These are the activations of a small network on made-up records, seen along a few directions, one row for each record.
Records have a field called Gufab. Each example row is followed by its value.
Other fields move the rows too, some of them a lot.
(in the rows, 500 means zero)
Random noise pushes rows far along 8 fixed directions. That doesn't count. These rows show it; they differ only by the noise:
[603 494 486 310 606 401 181 448 354 518 432 572 528 348 614 458 490 386
 453 125 630 502 346 498 608]
[312 477 450 598 449 524 471 436 555 446 384 516 488 574 395 475 446 617
 334 484 554 524 586 462 421]
[373 430 401 691 541 640 394 482 464 561 693 536 533 560 456 446 566 600
 521 708 556 714 646 518 510]
[391 553 582 573 489 620 446 446 448 390 422 470 458 517 288 570 524 600
 353 402 601 737 567 457 447]
[341 413 688 233 670 554 348 407 464 296 462 357 677 508 538 497 316 467
 483 265 509 732 372 492 577]
[522 476 387 536 504 556 371 485 453 554 567 531 413 491 461 458 537 541
 445 446 562 702 467 542 445]
[563 529 595 407 446 420 540 525 489 399 390 397 584 427 491 568 412 390
 577 671 494 501 554 357 671]
[529 467 458 460 430 473 629 524 623 436 639 433 363 578 542 512 421 568
 567 665 386 636 437 388 465]
[248 367 486 469 556 535 365 443 477 454 309 415 815 511 474 400 331 431
 448 641 559 506 641 563 601]
[587 454 357 287 457 459 535 541 556 444 556 487 255 531 512 453 399 529
 452 360 415 668 242 504 326]

[270 375 497 398 743 619 349 539 267 457 603 587 801 462 507 362 487 406
 603 620 571 441 614 591 629]  l3
[359 396 379 320 558 457 589 613 523 408 615 558 508 562 571 414 395 511
 623 710 399 335 496 442 489]  l20
[442 333 487 337 585 604 558 498 679 499 770 329 538 665 649 427 347 545
 621 614 286 777 321 638 408]  l8
[477 526 464 544 396 623 559 591 463 498 289 419 575 461 199 516 498 454
 430 742 538 609 648 611 450]  l20
[466 572 610 392 408 329 488 498 520 300 100 546 576 393 389 578 420 435
 341 395 581 219 550 361 595]  l11
[388 388 380 678 557 418 313 438 658 603 689 622 611 561 739 391 524 629
 529 630 516 355 593 464 611]  l18
[327 480 487 703 527 460 389 380 650 596 619 656 479 637 666 469 555 692
 419 337 532 327 559 436 497]  l9
[288 571 617 484 526 566 468 491 359 372 224 486 602 483 298 565 462 503
 363 420 632 495 667 469 527]  l9
[465 491 408 605 422 695 574 509 435 515 402 386 428 538 240 482 514 546
 391 579 523 854 548 655 302]  l14
[278 398 472 604 696 605 324 520 450 534 832 699 644 568 593 422 602 583
 624 632 523 444 633 480 612]  l10
[529 530 732 315 411 317 596 415 752 261 281 352 483 514 572 629 324 523
 403 287 419 437 324 329 563]  l11
[549 534 487 654 426 470 453 390 530 625 431 399 525 513 603 523 456 542
 505 485 566 542 548 468 535]  l4
[294 499 562 489 632 699 467 592 320 347 520 641 629 463 213 505 585 489
 446 588 588 505 637 548 487]  l3
[391 601 512 627 486 592 535 548 330 434 386 640 434 461 197 574 657 558
 373 458 617 434 666 460 432]  l6
[664 522 497 296 486 284 360 551 397 495 134 514 624 284 501 501 447 263
 468 371 586 246 457 499 684]  l2
[539 530 537 326 528 490 590 576 413 439 504 593 432 454 462 518 509 406
 497 372 453 329 360 509 416]  l1
[617 460 605 416 558 499 390 525 480 531 431 383 687 408 507 539 478 349
 571 539 525 638 470 580 682]  l2
[627 538 511 605 506 308 388 514 579 545 694 671 496 437 733 529 615 534
 637 609 514 231 577 273 739]  l16
[525 643 715 865 316 633 726 365 645 526 572 274 378 649 445 700 527 687
 515 647 460 779 659 358 481]  l19
[631 451 506 476 506 553 476 559 649 522 516 408 618 480 422 480 528 380
 516 657 434 648 423 726 489]  l15
[311 485 587 672 477 488 452 364 761 460 481 491 533 638 525 508 485 730
 326 351 505 431 560 454 447]  l20
[666 590 528 563 337 469 792 537 446 601 503 387 373 510 553 568 497 425
 615 637 408 436 508 456 450]  l16
[527 479 674 509 621 523 331 439 415 476 511 424 715 410 553 560 539 422
 611 500 564 653 560 492 747]  l14
[350 421 311 556 389 449 529 475 554 610 144 466 605 530 419 388 371 454
 336 568 522 333 604 662 406]  l13
[484 469 457 591 423 607 508 498 387 639 323 334 712 476 443 463 403 340
 538 764 533 574 664 656 558]  l19
[317 510 710 244 636 699 536 539 228 194 400 363 582 479 243 578 403 457
 475 362 533 841 476 481 476]  l17
[792 719 636 538 395 293 441 470 444 442 286 567 432 265 492 661 619 431
 475 373 647 326 572 290 743]  l12
[497 545 524 469 481 597 566 553 349 508 368 529 522 436 310 520 536 384
 421 467 535 436 501 621 398]  l1
[403 398 493 428 468 441 632 557 698 386 500 487 527 597 496 477 396 535
 519 661 369 391 468 475 474]  l13
[653 569 567 584 447 535 517 528 497 544 487 471 477 428 371 597 624 443
 513 531 537 580 524 523 542]  l6
[592 527 522 627 446 603 496 467 604 588 570 411 414 546 456 538 557 574
 499 521 478 771 476 570 438]  l10
[470 415 259 445 604 504 416 651 238 556 714 704 498 441 561 371 569 427
 663 700 524 407 564 471 557]  l17
[395 487 533 464 492 547 557 596 474 355 395 556 518 506 251 547 518 511
 422 559 518 475 551 493 471]  l2
[436 477 446 551 546 422 415 443 430 605 460 617 557 481 613 439 534 474
 466 326 547 274 521 510 520]  l5
[526 411 422 254 497 505 586 620 452 403 420 447 589 443 433 435 340 333
 572 720 427 517 459 555 506]  l12
[387 464 473 526 529 535 548 478 390 523 601 458 503 579 615 465 418 537
 596 569 490 506 566 446 501]  l19
[552 526 349 474 445 666 530 592 241 601 391 430 410 461 327 460 492 407
 460 486 560 762 486 695 334]  l4
[434 656 495 714 407 619 565 533 320 429 405 609 292 498 172 605 671 641
 335 450 637 602 674 387 366]  l17
[ 91 442 559 649 606 484 429 444 601 356 404 631 805 604 461 444 480 603
 396 638 538 144 779 444 598]  l15
[575 495 298 480 375 477 490 591 433 551 315 513 466 416 353 446 464 403
 434 677 545 509 547 552 462]  l11
[384 509 534 373 482 489 572 437 678 372 487 513 292 655 493 519 404 698
 312 142 404 499 292 470 244]  l8
[496 544 476 470 427 681 540 576 285 487 216 407 565 413 154 515 457 365
 400 606 580 668 594 663 407]  l18
[578 527 475 612 472 572 498 581 581 515 556 536 488 505 337 521 631 509
 467 659 487 589 539 600 443]  l15
[794 503 395 485 514 450 312 532 448 613 666 628 375 359 603 495 655 434
 556 388 557 593 367 551 556]  l14
[557 535 406 337 439 497 624 720 380 365 304 579 432 396 175 517 530 384
 448 630 494 409 504 558 424]  l6
[268 580 637 631 499 685 588 438 487 394 428 472 469 614 244 580 568 672
 324 414 549 609 615 530 331]  l7
[590 641 546 566 292 274 681 467 517 500 231 494 455 461 561 604 419 488
 500 543 533  87 622 242 582]  l16
[615 431 546 587 535 598 508 424 541 664 677 279 586 527 639 493 500 453
 666 617 421 847 462 631 557]  l5
[460 436 410 728 555 524 279 478 524 657 603 577 622 506 567 453 612 553
 489 660 596 549 651 531 627]  l4
[521 622 567 903 257 383 686 359 881 620 468 485 376 647 562 609 582 713
 389 605 440 251 636 359 452]  l7
[659 561 403 383 426 445 671 689 422 470 557 557 319 444 457 534 525 422
 654 729 427 442 484 396 497]  l10
[454 498 514 282 534 413 564 469 541 324 509 515 312 555 564 480 368 600
 445 229 444 499 309 370 386]  l12
[669 604 492 530 493 567 390 601 320 533 420 498 488 337 289 572 660 415
 478 555 637 645 597 544 573]  l8
[285 347 551 334 647 556 515 533 542 388 626 492 668 589 540 444 390 486
 592 559 403 489 454 543 526]  l13
[679 508 592 681 529 600 375 453 507 734 654 367 715 431 588 533 629 383
 673 739 523 673 598 648 698]  l7
[337 502 469 580 517 500 468 417 470 490 460 546 448 575 515 460 459 630
 412 374 568 437 557 446 422]  l18
[254 454 458 545 503 531 484 483 571 475 425 587 537 615 447 451 455 600
 362 456 517 395 570 522 419]  l9
[516 528 670 377 655 500 567 493 400 430 861 576 396 530 700 547 567 544
 685 326 423 449 359 352 533]  l1
[409 436 262 499 439 474 614 671 435 536 432 685 535 483 373 405 508 391
 497 773 479 179 608 549 436]  l5
[641 534 535 601 491 484 608 538 479 566 718 476 505 469 605 522 583 465
 728 823 455 495 602 391 663]  l3

Which value of Gufab does each new row have?
[632 592 613 562 442 380 444 411 435 620 350 397 589 423 703 560 462 385
 574 407 570 392 557 409 696]  l4
[429 498 405 401 477 664 584 570 426 456 427 410 340 563 278 492 439 551
 384 466 494 845 436 648 267]  l9
[509 472 428 426 507 606 566 593 507 509 604 519 445 534 394 470 530 491
 507 586 424 575 413 638 358]  l7
[449 481 593 549 518 652 417 380 623 517 482 356 492 587 446 513 466 605
 390 297 495 847 407 634 390]  l10
[477 557 749 543 565 671 578 425 536 355 667 348 405 573 383 660 562 653
 522 375 466 914 454 438 470]  l6
[621 509 324 490 462 350 417 533 457 679 464 569 439 438 664 443 504 425
 537 516 541 361 507 496 574]  l9
[449 543 608 556 369 551 754 459 639 406 301 305 499 577 347 551 397 550
 418 632 440 581 555 498 412]  l3
[589 523 419 468 380 451 698 544 622 524 517 409 323 578 526 523 447 541
 524 651 374 524 462 483 381]  l8
[563 417 297 539 475 430 448 417 639 677 557 518 336 562 651 393 488 583
 427 284 446 524 321 619 343]  l6
[436 538 547 420 601 552 384 605 397 352 585 673 479 451 338 538 618 546
 431 388 571 463 525 442 505]  l20
[329 372 502 562 553 481 286 338 604 558 405 398 768 538 650 402 352 502
 456 512 547 536 576 545 629]  l11
[257 391 675 541 664 627 518 375 422 520 686 356 755 625 720 456 398 507
 665 527 449 558 570 527 582]  l16
[716 523 303 655 297 457 620 596 437 751 284 430 544 386 413 462 544 291
 550 873 504 430 650 639 518]  l5
[512 396 460 322 577 577 461 482 474 577 508 434 561 498 554 400 407 377
 477 338 435 583 279 752 368]  l1
[556 496 379 523 570 547 353 604 427 532 504 645 570 418 354 439 648 412
 458 569 558 477 530 678 494]  l15
[619 559 625 675 572 687 407 397 419 613 691 388 484 480 482 543 653 553
 545 434 580 908 512 591 532]  l3
[457 596 550 734 433 549 551 387 533 522 551 500 304 605 473 572 562 718
 420 371 561 590 561 389 384]  l18
[679 493 399 523 393 440 418 493 496 635 344 380 566 394 522 469 445 362
 524 657 546 603 529 554 594]  l11
[499 505 517 622 545 322 470 431 582 576 731 647 452 539 783 527 584 597
 632 469 476 231 550 280 668]  l13
[348 485 333 396 565 495 552 628 399 430 675 734 283 578 489 453 524 612
 498 466 480 389 475 413 372]  l9
